A small network was trained on invented records. Each row is its activation on one of them, seen along a few directions.
Each row is followed by the record's values for the fields Rizu, Mopo, Mikom, Puv, Gigol, Sobi, Rokip, Tefar.
Not every record has every field; a missing one is left out.
The largest differences between rows may come from other fields.
In the rows, 500 means zero.
Strong random noise was added to every row along 18 fixed directions; ignore it. To show where, here is one row again and again, with new noise each time:
[492 644 562 638 615 402 641 434 492 682 569 344 483 429 448 564 454 735
 339 531 566 464 793 545 504 566 363 363 676 485]
[564 620 400 350 549 405 517 646 411 625 488 587 574 708 769 448 562 548
 433 534 392 438 421 727 613 579 640 523 358 443]
[524 548 419 601 630 502 518 699 478 379 574 577 505 557 378 343 420 607
 494 545 624 507 668 626 438 549 578 611 579 544]
[505 256 478 353 325 405 463 524 487 442 391 610 489 535 784 399 605 394
 491 469 611 393 584 595 576 409 618 511 496 515]
[442 493 624 486 571 414 726 625 512 449 608 556 768 561 477 408 651 571
 352 576 654 773 595 324 559 519 524 523 379 682]
[539 441 422 309 469 323 463 558 331 536 535 638 438 404 543 389 515 502
 531 460 646 380 605 491 617 468 598 494 587 603]
[624 433 582 598 273 622 463 502 518 609 339 421 415 414 578 713 555 479
 388 408 472 452 580 464 380 573 514 456 641 394]
[629 506 444 360 503 496 583 548 268 384 579 563 600 435 445 353 441 519
 434 535 565 625 669 359 639 404 432 488 606 676]
[532 650 355 411 600 647 712 403 272 480 477 328 632 766 451 548 467 440
 623 566 286 632 679 628 642 652 543 546 488 530]
[467 420 642 474 491 425 455 553 387 487 625 503 586 435 409 542 631 519
 439 484 512 577 565 429 680 358 407 466 633 463]
[532 621 346 634 579 617 475 627 414 468 462 309 535 610 550 378 435 672
 398 600 424 436 332 534 499 317 387 513 612 504]
[414 601 484 653 530 503 660 393 441 580 544 473 483 703 317 675 463 445
 512 475 341 692 456 373 626 577 688 546 427 451]
[533 583 450 657 532 316 649 443 565 734 398 414 545 512 770 666 495 589
 316 593 370 498 573 576 501 559 498 357 490 321]
[582 629 376 652 480 405 451 531 603 581 324 437 440 319 706 678 424 494
 461 433 325 420 285 465 425 445 410 481 406 361]
[520 542 411 460 441 560 333 520 262 346 562 614 392 419 390 527 352 565
 462 213 592 513 418 507 660 227 305 582 535 446]
[682 677 468 630 421 515 539 475 538 514 308 322 636 412 631 602 548 409
 537 536 325 568 568 414 397 584 526 557 458 557]
[738 575 386 587 350 638 445 475 372 497 407 477 469 616 635 222 348 521
 284 639 406 505 446 310 483 355 645 462 592 700]
[432 590 454 452 535 431 485 375 521 560 438 410 438 534 517 358 462 452
 638 520 617 349 420 557 500 448 553 619 504 659]
[504 701 556 538 397 771 600 420 469 381 345 285 523 622 542 510 454 561
 354 255 544 528 534 474 503 431 340 614 379 682]
[193 558 472 646 687 315 545 446 494 456 377 532 417 589 525 619 440 452
 401 250 427 418 619 657 634 516 602 529 258 413]

[391 494 425 483 525 625 495 514 481 472 366 662 428 565 619 481 366 508
 260 345 521 535 334 454 425 536 559 432 173 589]
(Rizu t1; Mikom g1; Puv u2; Gigol k4; Sobi v1; Rokip d1; Tefar n2)
[461 573 732 585 550 347 470 572 515 426 401 398 758 275 548 677 721 468
 402 431 510 564 717 512 514 456 329 538 505 471]
(Rizu t1; Mikom g1; Puv u1; Gigol k4; Sobi v1; Rokip d2; Tefar n5)
[543 503 439 471 416 428 599 333 549 395 409 517 458 569 666 436 351 350
 519 499 504 482 504 550 644 292 476 610 495 523]
(Rizu t2; Mopo m1; Mikom g1; Puv u1; Gigol k4; Sobi v1; Rokip d1; Tefar n5)
[452 234 536 687 284 514 260 465 581 370 668 635 424 463 341 517 595 442
 662 414 563 674 461 359 522 338 612 516 490 429]
(Rizu t1; Mikom g1; Puv u1; Gigol k2; Sobi v1; Rokip d1; Tefar n4)
[438 398 505 457 529 420 529 588 358 549 552 395 544 425 331 456 624 561
 566 618 678 426 467 385 531 388 469 524 831 542]
(Rizu t1; Mikom g2)
[502 643 589 610 510 593 370 323 491 577 532 458 426 459 422 421 370 606
 388 454 576 505 571 519 416 487 408 440 502 603]
(Rizu t1; Mikom g2; Puv u2; Gigol k4; Sobi v1; Rokip d1; Tefar n2)
[550 401 674 258 398 395 174 491 444 593 773 641 431 444 534 410 686 596
 518 317 524 333 680 647 709 446 494 357 476 499]
(Rizu t2; Mopo m5; Mikom g1; Puv u1; Gigol k2; Sobi v1; Rokip d1; Tefar n4)
[378 576 598 688 575 395 362 276 561 582 438 435 254 570 462 414 349 383
 412 486 287 268 593 556 612 426 672 443 548 520]
(Rizu t1; Mikom g1; Puv u1; Gigol k4; Sobi v1; Rokip d1; Tefar n5)
[782 551 154 382 456 383 517 781 403 481 412 546 680 381 805 527 599 497
 692 580 334 564 504 554 439 653 536 504 398 424]
(Rizu t1; Mikom g1; Puv u1; Gigol k3; Sobi v1; Rokip d2; Tefar n3)
[307 433 483 578 655 345 664 484 539 480 499 562 590 475 360 457 476 482
 532 579 808 630 534 471 425 494 535 617 507 576]
(Rizu t1; Mikom g2; Puv u1; Gigol k4; Sobi v1; Rokip d1; Tefar n5)
[397 409 582 519 562 443 750 470 530 545 467 575 565 574 555 569 503 518
 257 516 552 597 673 474 508 615 552 406 434 463]
(Rizu t2; Mopo m2; Mikom g2)
[489 375 644 597 320 488 419 690 481 426 646 596 378 663 507 425 601 602
 246 393 447 451 450 359 771 249 641 473 588 464]
(Rizu t2; Mopo m2; Mikom g2; Puv u1; Gigol k4; Sobi v1; Rokip d1; Tefar n5)
[708 524 447 469 506 594 475 751 490 448 572 519 514 488 569 275 458 677
 374 672 503 418 477 507 420 463 445 452 675 562]
(Rizu t1; Mikom g2)
[705 688 627 461 532 369 613 416 770 663 515 495 479 365 618 622 478 387
 621 661 202 479 672 549 415 865 548 411 425 455]
(Rizu t1; Mikom g1; Puv u2; Gigol k3; Sobi v2; Rokip d4; Tefar n4)
[691 382 618 480 352 539 518 482 604 544 328 685 418 380 662 597 347 307
 311 555 510 500 592 591 374 572 507 499 627 379]
(Rizu t1; Mikom g2; Puv u2; Gigol k4; Sobi v1; Rokip d1; Tefar n2)
[425 568 561 509 628 617 229 328 407 714 476 553 465 518 460 465 409 512
 357 468 457 486 420 658 348 596 495 365 381 446]
(Rizu t2; Mopo m3; Mikom g1)
[301 621 538 584 637 471 461 350 619 406 459 420 494 552 340 537 476 354
 745 428 519 467 473 654 482 510 546 705 378 524]
(Rizu t2; Mopo m3; Mikom g1)
[533 415 652 398 496 570 608 391 656 475 371 409 381 393 515 436 350 312
 438 583 544 309 561 540 470 422 346 523 731 580]
(Rizu t1; Mikom g1)
[787 613 422 583 353 579 570 590 703 461 465 613 287 451 636 532 237 569
 413 444 469 427 425 549 378 509 432 558 539 384]
(Rizu t1; Mikom g2)
[401 429 362 659 365 404 568 437 470 627 396 464 426 496 374 826 550 351
 694 470 496 595 142 258 520 428 687 636 561 349]
(Rizu t1; Mikom g2; Puv u1; Gigol k4; Sobi v1; Rokip d1; Tefar n5)
[659 768 628 401 508 517 592 794 635 464 481 714 500 455 473 549 429 485
 386 306 690 491 431 621 423 636 515 835 378 563]
(Rizu t2; Mopo m2; Mikom g2; Puv u1; Gigol k4; Sobi v1; Rokip d1; Tefar n4)
[467 307 584 386 504 752 592 669 423 523 661 506 532 711 258 450 648 539
 533 630 504 616 469 416 463 691 629 457 618 531]
(Rizu t1; Mikom g2)
[249 474 593 562 625 480 493 353 515 662 414 394 704 754 525 266 632 495
 415 744 729 534 340 552 367 450 657 558 470 650]
(Rizu t2; Mopo m3; Mikom g1)
[560 408 608 377 411 637 376 485 494 571 437 471 435 342 570 438 483 460
 354 543 486 402 321 353 457 390 355 368 590 601]
(Rizu t2; Mopo m1; Mikom g1; Puv u2; Gigol k4; Sobi v1; Rokip d1; Tefar n2)
[445 365 542 477 335 499 495 639 480 443 242 639 459 632 776 529 557 503
 241 395 732 317 519 702 426 450 637 611 558 398]
(Rizu t1; Mikom g1; Puv u2; Gigol k1; Sobi v2; Rokip d4; Tefar n4)
[604 653 630 363 472 424 624 379 402 510 432 496 533 555 505 505 440 334
 451 487 501 449 706 595 667 476 523 648 654 562]
(Rizu t1; Mikom g1)
[543 481 284 468 447 277 580 426 469 535 495 525 596 429 651 526 537 502
 646 573 573 563 470 447 546 440 513 500 451 466]
(Rizu t2; Mopo m5; Mikom g1; Puv u2; Gigol k3; Sobi v1; Rokip d3; Tefar n5)
[658 765 638 383 556 349 775 510 654 640 437 542 521 318 473 636 424 351
 442 515 459 535 472 318 502 684 511 601 426 640]
(Rizu t2; Mopo m5; Mikom g1; Puv u1; Gigol k4; Sobi v1; Rokip d1; Tefar n5)
[699 683 563 585 405 389 503 719 632 611 627 398 545 521 645 480 673 688
 457 633 381 401 449 436 592 462 566 494 604 524]
(Rizu t2; Mopo m2; Mikom g1; Puv u2; Gigol k4; Sobi v1; Rokip d1; Tefar n2)

Here are new rows. What are their fields?
[441 417 312 476 515 645 650 430 515 501 462 379 305 610 488 652 397 466
 659 443 296 406 525 589 537 645 517 401 484 387]
(Rizu t1; Mikom g2)
[646 288 391 287 450 628 502 784 365 418 497 479 689 467 516 253 687 574
 614 726 832 452 636 566 308 549 527 562 790 676]
(Rizu t1; Mikom g1)
[485 411 536 579 449 566 573 378 558 452 540 468 468 494 390 530 449 455
 564 515 517 641 601 424 492 504 475 480 539 503]
(Rizu t2; Mopo m3; Mikom g2; Puv u1; Gigol k4; Sobi v1; Rokip d1; Tefar n5)
[738 612 382 686 443 596 549 625 619 334 585 479 558 539 567 204 321 711
 370 670 620 604 395 396 405 233 365 568 603 610]
(Rizu t2; Mopo m3; Mikom g1)
[602 356 435 517 487 432 408 817 485 255 529 726 412 469 526 502 458 385
 504 501 312 426 612 613 645 444 634 545 607 344]
(Rizu t1; Mikom g1; Puv u2; Gigol k4; Sobi v1; Rokip d1; Tefar n2)
[522 657 458 577 600 504 767 391 455 581 570 551 460 633 297 611 317 521
 467 526 517 625 652 485 516 682 619 561 549 483]
(Rizu t2; Mopo m2; Mikom g2)
[479 656 360 561 585 401 787 600 520 487 366 334 649 371 617 579 475 612
 376 494 602 554 434 352 493 399 298 536 461 616]
(Rizu t1; Mikom g1; Puv u1; Gigol k2; Sobi v1; Rokip d1; Tefar n4)
[619 534 575 472 434 494 393 575 612 694 571 558 613 594 786 574 652 652
 457 607 507 519 499 849 415 632 479 440 440 296]
(Rizu t1; Mikom g2; Puv u2; Gigol k4; Sobi v1; Rokip d1; Tefar n2)
[613 675 608 482 473 522 615 704 564 401 473 370 499 467 404 442 614 527
 496 392 512 340 689 372 514 617 608 639 554 768]
(Rizu t2; Mopo m5; Mikom g2)
[560 520 622 369 475 348 654 656 620 506 723 749 712 459 464 569 682 568
 625 539 738 800 534 477 444 722 531 613 341 496]
(Rizu t1; Mikom g2; Puv u2; Gigol k3; Sobi v2; Rokip d4; Tefar n4)
[677 459 553 427 208 587 642 546 690 644 767 420 464 594 498 713 721 646
 771 536 485 612 348 411 553 603 485 485 561 377]
(Rizu t1; Mikom g2)
[580 473 481 383 358 555 564 352 465 410 527 625 164 344 339 570 230 412
 540 232 594 405 628 390 620 441 429 532 587 551]
(Rizu t2; Mopo m2; Mikom g1; Puv u1; Gigol k4; Sobi v1; Rokip d1; Tefar n5)
[667 453 451 329 464 694 541 549 326 566 628 680 591 574 429 417 465 523
 436 594 539 769 545 429 439 690 590 424 452 609]
(Rizu t1; Mikom g2; Puv u1; Gigol k4; Sobi v1; Rokip d1; Tefar n4)
[367 404 603 469 511 643 600 429 490 631 546 387 485 715 350 632 570 475
 551 547 519 531 443 626 532 569 512 525 640 363]
(Rizu t2; Mopo m3; Mikom g2)
